Look-ups in named tables: a row name and a column name give one cell, copied from the table.

risebon =
	fub	tev	vode	virabil	soluba	lukufe	pof	ren	remikup
bobe	679	3178	3768	3941	-1648	2911	-1634	-1860	2702
sos	-634	2878	851	1257	566	64	1522	618	-90
daf	4276	-118	2058	1585	3307	3134	2235	3311	3330
bez	-5030	4902	-352	832	-2535	-2470	37	-2328	-2996
pap	-2996	5408	104	1193	369	-1459	2843	719	-1900

What is the remikup of daf in risebon? 3330
What is the ren of pap in risebon? 719
What is the remikup of sos in risebon? -90
What is the virabil of sos in risebon? 1257
What is the remikup of bobe in risebon? 2702
What is the fub of daf in risebon? 4276
What is the ren of bez in risebon? -2328

Table mel
|  | biz | tefa | selol | pir | saf | pogasu |
|---|---|---|---|---|---|---|
| lin | 0.275 | 0.070 | 0.498 | 0.508 | 0.571 | 0.461 |
| kegu | 0.214 | 0.521 | 0.712 | 0.386 | 0.274 | 0.346 |
| mipadog | 0.490 | 0.333 | 0.118 | 0.480 | 0.202 | 0.734 |
| vik | 0.181 | 0.827 | 0.310 | 0.571 | 0.359 | 0.175 |
| lenebe | 0.379 | 0.550 | 0.331 | 0.322 | 0.500 | 0.557 |
| tolik | 0.381 | 0.526 | 0.238 | 0.463 | 0.463 | 0.363 |

pogasu of tolik is 0.363
selol of tolik is 0.238
pir of kegu is 0.386
pir of vik is 0.571
pogasu of vik is 0.175
tefa of vik is 0.827
Row with the largest pir: vik

bopefa =
        sini  vog  nezilut  fizup  gil  zal  ranob  bim  rop  felo
feluku   169  214      107     70  192  132    139  147  153   215
tal      199  140      168    110  108  137    153  101  227   145
deva     195  180       66    203  171  163     47  221   92    85

feluku, felo => 215
tal, ranob => 153
tal, sini => 199
feluku, zal => 132
feluku, nezilut => 107
feluku, rop => 153
deva, zal => 163
feluku, vog => 214
tal, bim => 101
tal, nezilut => 168

vikosug =
|  | katepe | makep | gamoze | fod | lozome |
|---|---|---|---|---|---|
| pez | 49 | 59 | 24 | 34 | 20 |
| bisas | 12 | 3 | 38 | 27 | 42 |
| ponesi | 30 | 31 | 31 | 30 | 32 |
| lenu | 9 | 42 | 52 | 5 | 90 |

lenu, gamoze: 52
bisas, lozome: 42
ponesi, makep: 31
bisas, gamoze: 38
ponesi, lozome: 32
lenu, fod: 5
pez, makep: 59
bisas, katepe: 12
pez, gamoze: 24
ponesi, katepe: 30
pez, katepe: 49
lenu, lozome: 90
lenu, katepe: 9
bisas, makep: 3
lenu, makep: 42
ponesi, gamoze: 31

zezeso
columns: reran, safalan, bim
nad: [1.78, 0.91, 2.88]
mav: [1.25, 7.45, 6.96]
lunekan: [1.99, 2.68, 8.01]
rig: [6.38, 6.53, 5.63]
tebom: [3.06, 7.32, 7.63]
geg: [5.41, 8.35, 7.08]
pova: [2.66, 6.43, 3.01]
kug: [2.21, 3.37, 6.37]
bibemum: [2.68, 8.20, 5.27]

What is the safalan of nad in zezeso? 0.91
What is the bim of rig in zezeso? 5.63
What is the bim of bibemum in zezeso? 5.27
What is the safalan of lunekan in zezeso? 2.68
What is the bim of nad in zezeso? 2.88
What is the reran of tebom in zezeso? 3.06
What is the safalan of geg in zezeso? 8.35
What is the reran of pova in zezeso? 2.66
What is the bim of geg in zezeso? 7.08
What is the reran of bibemum in zezeso? 2.68
What is the bim of pova in zezeso? 3.01
What is the safalan of pova in zezeso? 6.43
What is the reran of kug in zezeso? 2.21
What is the reran of nad in zezeso? 1.78
What is the reran of mav in zezeso? 1.25
What is the bim of lunekan in zezeso? 8.01
What is the bim of tebom in zezeso? 7.63
What is the bim of kug in zezeso? 6.37
What is the reran of lunekan in zezeso? 1.99

lav
|  | zozaro | zuto | mir | rol | det | didav | mede | zasis | rivomer | vuvuli |
|---|---|---|---|---|---|---|---|---|---|---|
| dusek | 164 | 110 | 179 | 93 | 204 | 98 | 173 | 180 | 110 | 85 |
| gog | 149 | 71 | 158 | 111 | 130 | 163 | 152 | 113 | 66 | 99 |
| nekur | 191 | 59 | 203 | 140 | 116 | 218 | 192 | 58 | 66 | 114 |
| masegad | 99 | 125 | 99 | 94 | 154 | 83 | 103 | 190 | 111 | 105 |
| gufal | 181 | 138 | 189 | 145 | 165 | 149 | 184 | 124 | 150 | 134 |
| sipuv | 120 | 97 | 111 | 168 | 41 | 220 | 112 | 46 | 93 | 163 |
| zoz | 129 | 80 | 135 | 103 | 130 | 143 | 132 | 133 | 70 | 99 |
| gal | 95 | 109 | 91 | 114 | 107 | 129 | 94 | 142 | 95 | 121 |
| nemodu | 120 | 195 | 113 | 150 | 150 | 98 | 119 | 169 | 198 | 162 |
| pav | 164 | 168 | 170 | 134 | 190 | 103 | 168 | 169 | 177 | 133 |

dusek, det: 204
nemodu, zuto: 195
zoz, det: 130
nemodu, didav: 98
nemodu, zasis: 169
sipuv, rivomer: 93
nemodu, zozaro: 120
pav, mede: 168
nemodu, vuvuli: 162
nemodu, rivomer: 198
gal, rivomer: 95
pav, mir: 170
nekur, det: 116
gal, rol: 114
pav, vuvuli: 133
nekur, vuvuli: 114
gog, det: 130
Row with the largest didav: sipuv

